Each row below holds a small network's activations on one input, seen along a few directions.
In each table, some parts of the input vary, and every possible input appears once, in random order.
Descriptions start from the smaller parts, as in this example, which fits no table here: line(4) and (point or line(11) or (values(3) and ring(5))).
Shared parts are said once, and a part with two or three values counts as separate values.

Other details of the inputs vary at random and push rows far along three fixed directions, the same in every table; ignore that.

Rows:
x1: [ 24  43  -3 -44  -3  42  10  18 -32  -6 -24]
x2: [-22   9  17  -8 -48  17  14  -1 -59   7   9]
x3: [ 22  28  36  -8  34  16   7  22  28 -31 -37]
x4: [-11   4 -32  -7 -11 -29  -2 -21 -26  42  56]
x5: [ 13  -8  25 -16  26  27 -10  27  33 -39 -48]
x6: [ 42  41 -66 -50  35  -1  -5  -2  -6  31  32]
x7: [-23 -20   8  43  28 -66  -5 -23  37  17  31]
x8: [ 30 -10 -20 -20  76 -22 -32   0  60  11  11]
x9: [-33 -14  57  50 -17 -20  17  -2  11 -21 -18]
x10: [ -9   4 -34  -4 -14 -27   2 -21 -25  40  55]
x11: [ 22   4  28  -3  33  33  -5  28  30 -29 -41]
x12: [ 40  -7 -28 -12  75 -20 -28   2  61  12   8]
x13: [-33 -11  43  49 -23 -15  23  -3  17 -26 -23]
x14: [-30 -14  51  54 -20 -16  23  -1  13 -27 -14]
x15: [-23 -32  31  59 -38 -10 -13  -3  15 -32 -34]
x16: [-16  13  -1   3 -55  22  28  -6 -50   1   1]
x17: [-19 -23   8 -11 -46  34   5  -9 -57   3   5]
x18: [ 43  30 -11 -40 -13  55 -26  16 -33  -9 -26]
x19: [ 27  16 -27 -13  70 -41 -15  10  59   1  10]
x20: [-21 -42 -15  54  19 -47  -6 -23  52  17  21]
x21: [ 32  44  -1 -45  -1  45  11  23 -34 -11 -12]
x22: [ -5 -24 -51   3 -21 -11  -4 -28 -15  41  37]
x23: [-18 -18  -5  -8 -60  34   8  -5 -42   7  -5]
x24: [ 14  22  31 -11  35   9   1  29  25 -38 -43]
x25: [ 18  39  -2 -50  -2  38   4  25 -34 -11 -20]
x26: [-14 -32 -44  -5 -12 -14  -8 -32 -22  34  41]
x27: [-33 -44  49  42 -28  -2   2   1  18 -21 -21]
x28: [-17   1 -41  -4 -18 -32   1 -21 -24  38  49]
Description of these inputs: values(2) and (point or line(5) or ring(8)).
The inputs of x11 and x20 match in every part but the values(2) part. If x14 is changed in the same way as x11 into x20, which row does it become?
Answer: x16
Start at x10 and move only the ring(8) part, one step at a time. The first step leads to x4. Which rows follow, in order?
Answer: x2, x7, x9, x3, x14, x21

Rows:
x29: [ 56  47 -22 -64  35  30 -30  18 -19  17   8]
x30: [  3  26  -6 -38 -57  41   6  13 -69 -10 -18]
x31: [ 14  14  25  -5  53  -3  12  16  43 -30 -27]
x32: [ 22 -43  -6  -4  37  32 -26  17  61 -26 -46]
x33: [-27  -7  69  24 -43  15  -4  20 -19 -49 -34]
x34: [-25   2 -24 -12 -32 -13  20 -31 -56  51  71]
x35: [  2  26  18 -37 -37  58  20   1 -72   7  -7]
x36: [  6 -16 -36  39  41 -71 -30 -24  61  13  27]
x37: [-33  -2 -31 -17 -35 -19  22 -29 -54  54  58]
x38: [  8  13  22 -11  49  -9  13  26  45 -29 -30]
x39: [  9  28 -18 -30 -66  47   9  15 -57 -10 -21]
x40: [ 64  48 -45 -50  27  34 -23  13 -12  13  -6]
x41: [ 15  21 -77 -44  52 -44 -13 -24  -4  62  70]
x42: [  4 -18  -3  32  56 -65 -21 -19  56  30  47]
x43: [ 21  20 -69 -43  54 -35  -3 -35  -1  65  75]
x44: [-51 -36  25  50 -38 -58  -2 -15  -1   1  31]
x45: [-40 -33  -2  71 -48 -43  -5 -29  13   1  11]
x46: [ 12  17   9  -4  41  -2  14  25  56 -27 -34]
x47: [ 43  54 -54 -62  31  30   2  20  -6   8  -5]
x48: [ 19  11  44  -4  55  -1  -2  21  39 -21 -17]
x49: [-13  -3  45  44 -51  28   5  13  -2 -38 -52]
x50: [  0 -32   2 -53 -49  80 -12  13 -63   2  -7]
x51: [ 25  12   6   1  33 -13 -12  26  45 -39 -34]
x52: [-24  -1  48  31 -38  28  40  13   0 -42 -42]
x53: [-45 -35  23  64 -27 -40  19 -33   2  14  20]
x54: [ 33  13  17  14  42   6  -7  18  47 -25 -31]
x55: [ 27  14  20   8  47   4   4  15  46 -25 -30]
x56: [  0  25   4 -43 -52  40   3  14 -73  -7 -13]
x57: [ 14 -47  18 -17  49  25 -33  17  48 -23 -38]
x58: [-43 -37  29  64 -35 -45  -9 -30   0  14  19]
x59: [ 14  18   8   1  46  -9   6  29  43 -35 -31]
x60: [-41 -36  18  70 -39 -44  -5 -30   3  11  13]
x61: [-15 -15  -8  12  61 -75   1 -10  56  25  50]
x62: [ -1  29  -6 -38 -49  49  36  17 -61  -3 -11]
x63: [-63 -31  28  51 -26 -54  16 -13  -3   5  35]
x64: [-28  -8  64  25 -42  15  -3  13 -18 -47 -44]
x65: [ 51  51 -41 -62  38  34  11  12 -10   9   4]
x66: [  5  26  -5 -32 -55  49  -3   7 -70  -9 -19]
x67: [-42 -93  -5  56 -39 -13  -9 -28  15   7  10]
x68: [-19 -61 -57 -13 -43  17 -16 -39 -44  52  42]
x69: [-23 -10  74  32 -34  26  13  11 -16 -33 -39]
x70: [ -5   0 -51  16 -50   1   7 -38 -41  55  47]
x71: [ 35  21 -88 -22  39 -22  -8 -38  11  70  61]
x72: [  7  16  16  -6  51 -11   4  27  39 -34 -32]
x73: [ 27  11  25   7  47   3  -9  16  43 -23 -32]
What is each input in this table made of?
Answer: line(5) and (point or ring(8))
The inputs of x67 and x32 match in every part but the line(5) part. If x51 is changed in the same way as x67 into x32, which row does it become?
Answer: x39
Which other rows does x48 become when the line(5) part takes its other values? List them by row number.
Answer: x35, x53, x55, x71
Which other rows does x69 become when the line(5) part takes its other values? List them by row number.
Answer: x42, x54, x70, x73
